A small network was trained on invented records. Each row is its activation on one of them, seen along a few directions.
Here are examples, each followed by its value of one field, L.
The word absent means that the record has no L.
Other fields move the rows too, some of them a lot.
(in the rows, 500 means zero)
Strong random noise was added to every row along 5 fixed directions; ignore it. To show where, here is one row again and again, with new noise each time:
[514 411 491 456 496 542 574 402 554 394 357 637 393 505 600 456 580 537
 431]
[467 438 619 429 571 541 603 412 556 506 387 624 477 489 443 391 533 519
 420]
[501 554 486 512 478 529 460 654 517 503 633 337 543 476 471 595 452 527
 573]
[575 380 646 294 618 549 561 621 492 515 570 404 324 382 344 414 585 507
 602]
[588 403 711 313 448 445 790 399 587 380 355 728 288 400 580 327 730 627
 552]
[602 493 570 364 406 518 655 484 601 334 442 548 323 415 633 468 656 659
 635]
[487 522 371 429 617 800 340 423 617 396 389 371 453 524 499 553 411 574
 509]

[492 343 365 452 686 667 392 462 300 501 544 322 339 437 547 609 563 455
 505]	absent
[563 511 519 418 515 538 514 602 397 507 652 344 382 359 493 565 585 535
 668]	l11
[475 437 402 481 539 485 452 382 474 475 366 578 479 567 647 486 553 494
 424]	l5
[670 488 453 373 371 446 523 541 551 289 526 422 329 430 699 549 656 683
 753]	l10
[460 649 510 580 396 519 542 351 620 496 384 622 634 561 545 491 409 550
 469]	l12
[538 670 573 545 269 447 717 542 550 464 562 538 521 408 642 599 561 617
 611]	l7
[416 445 494 634 483 431 537 493 352 559 562 530 532 466 564 561 548 427
 395]	l6
[503 415 342 606 435 497 468 599 419 523 513 549 456 471 540 593 474 338
 377]	l12
[560 275 391 399 609 615 477 494 348 394 497 419 202 373 585 527 673 461
 519]	l6
[540 414 551 437 539 560 567 520 493 497 495 489 352 421 485 482 566 498
 499]	l8
[343 402 513 619 654 594 436 539 423 716 482 542 660 517 207 466 339 267
 204]	l9
[452 428 285 686 376 450 488 510 425 442 420 642 505 527 699 609 492 366
 277]	l2
[425 661 618 583 451 476 599 501 530 617 552 499 709 508 412 544 391 513
 471]	l7
[439 696 614 613 418 325 514 644 427 635 773 379 766 500 421 590 421 528
 606]	l11
[450 778 798 534 309 394 773 581 586 608 608 524 702 353 440 482 487 627
 614]	l2
[540 531 570 357 526 620 623 328 495 394 449 456 361 393 635 510 658 699
 660]	absent
[458 496 286 675 406 501 413 711 401 514 656 349 550 478 613 739 449 416
 445]	l8
[540 510 578 455 479 477 548 394 513 472 460 510 487 486 570 470 573 615
 593]	l10
[454 488 368 635 544 513 344 567 401 580 607 352 635 542 492 631 405 420
 442]	l10
[532 438 437 285 683 749 404 235 576 398 234 508 309 512 592 407 569 604
 531]	l5
[610 381 335 505 398 584 512 557 485 343 468 514 265 435 637 562 607 475
 507]	l9
[405 421 570 571 453 352 666 347 464 539 334 835 557 528 605 375 602 464
 285]	l3
[412 461 648 391 669 461 551 256 482 521 379 587 582 583 469 349 541 590
 499]	absent
[483 661 681 562 386 381 599 731 472 651 745 375 635 387 371 549 440 481
 593]	l2
[569 561 683 347 397 566 725 489 708 461 350 657 404 367 461 376 564 604
 563]	l1
[520 504 580 361 616 546 471 399 511 532 441 446 443 504 496 422 543 566
 581]	l5
[475 635 629 493 415 595 632 473 690 547 384 617 572 439 430 446 430 554
 471]	l1
[582 525 522 549 319 340 550 808 565 531 664 471 511 454 434 554 460 427
 544]	l1
[511 629 618 571 358 232 561 594 536 529 626 522 629 558 532 471 501 582
 595]	l3
[369 524 696 531 582 467 607 537 508 741 517 626 657 490 228 359 390 379
 325]	l4
[595 401 553 296 579 550 581 521 408 447 535 440 269 335 489 462 677 547
 640]	l11
[374 365 491 606 532 605 608 273 501 541 207 853 508 517 494 397 509 379
 147]	l9
[395 449 479 482 688 703 407 476 508 654 392 527 574 483 241 447 332 334
 306]	l12
[564 623 422 456 421 511 393 649 583 419 608 325 507 544 521 558 456 580
 695]	l4
[503 696 242 533 438 850 358 292 693 284 295 442 503 584 713 677 372 664
 519]	l7
[473 230 318 416 767 588 233 306 483 436 250 616 376 700 475 350 480 383
 306]	l3
[558 563 603 315 499 594 566 655 561 520 584 377 388 354 384 458 535 570
 682]	l4
[494 316 418 536 596 481 433 459 384 474 472 531 362 529 526 479 549 402
 384]	l6
[428 290 524 647 486 339 654 496 357 599 474 750 478 497 550 477 584 309
 213]	l8

Which value of L does each new row have?
[423 576 689 327 690 772 566 311 576 527 395 428 490 366 341 387 511 644
 573]	l6
[395 685 577 601 364 360 670 212 562 414 377 684 745 635 750 493 553 741
 535]	absent
[391 504 780 469 639 579 661 393 565 672 378 664 627 474 186 283 433 451
 345]	l9
[591 419 548 386 569 570 450 642 597 528 507 467 382 470 292 423 438 406
 498]	l1
[466 752 736 471 402 430 651 430 645 525 523 532 683 483 496 405 503 714
 655]	l3
[541 483 453 476 448 419 429 529 573 434 472 575 447 618 531 447 478 486
 494]	l4
[429 462 537 651 489 280 521 463 465 616 452 709 678 668 429 423 414 340
 299]	l12
[641 447 351 466 384 592 464 589 622 352 436 518 286 467 600 558 521 474
 517]	l1
[618 584 523 299 485 567 425 659 631 415 587 307 376 466 413 472 494 613
 759]	l4
[496 656 596 456 478 640 544 462 600 490 465 446 517 418 468 492 454 592
 582]	l2
[419 485 483 537 593 554 537 359 410 514 476 493 549 502 557 544 519 533
 443]	absent
[434 513 608 416 664 628 549 315 462 539 455 464 523 477 454 454 535 588
 522]	absent
[441 701 584 699 274 315 635 570 570 580 572 618 777 520 496 552 398 481
 460]	l12
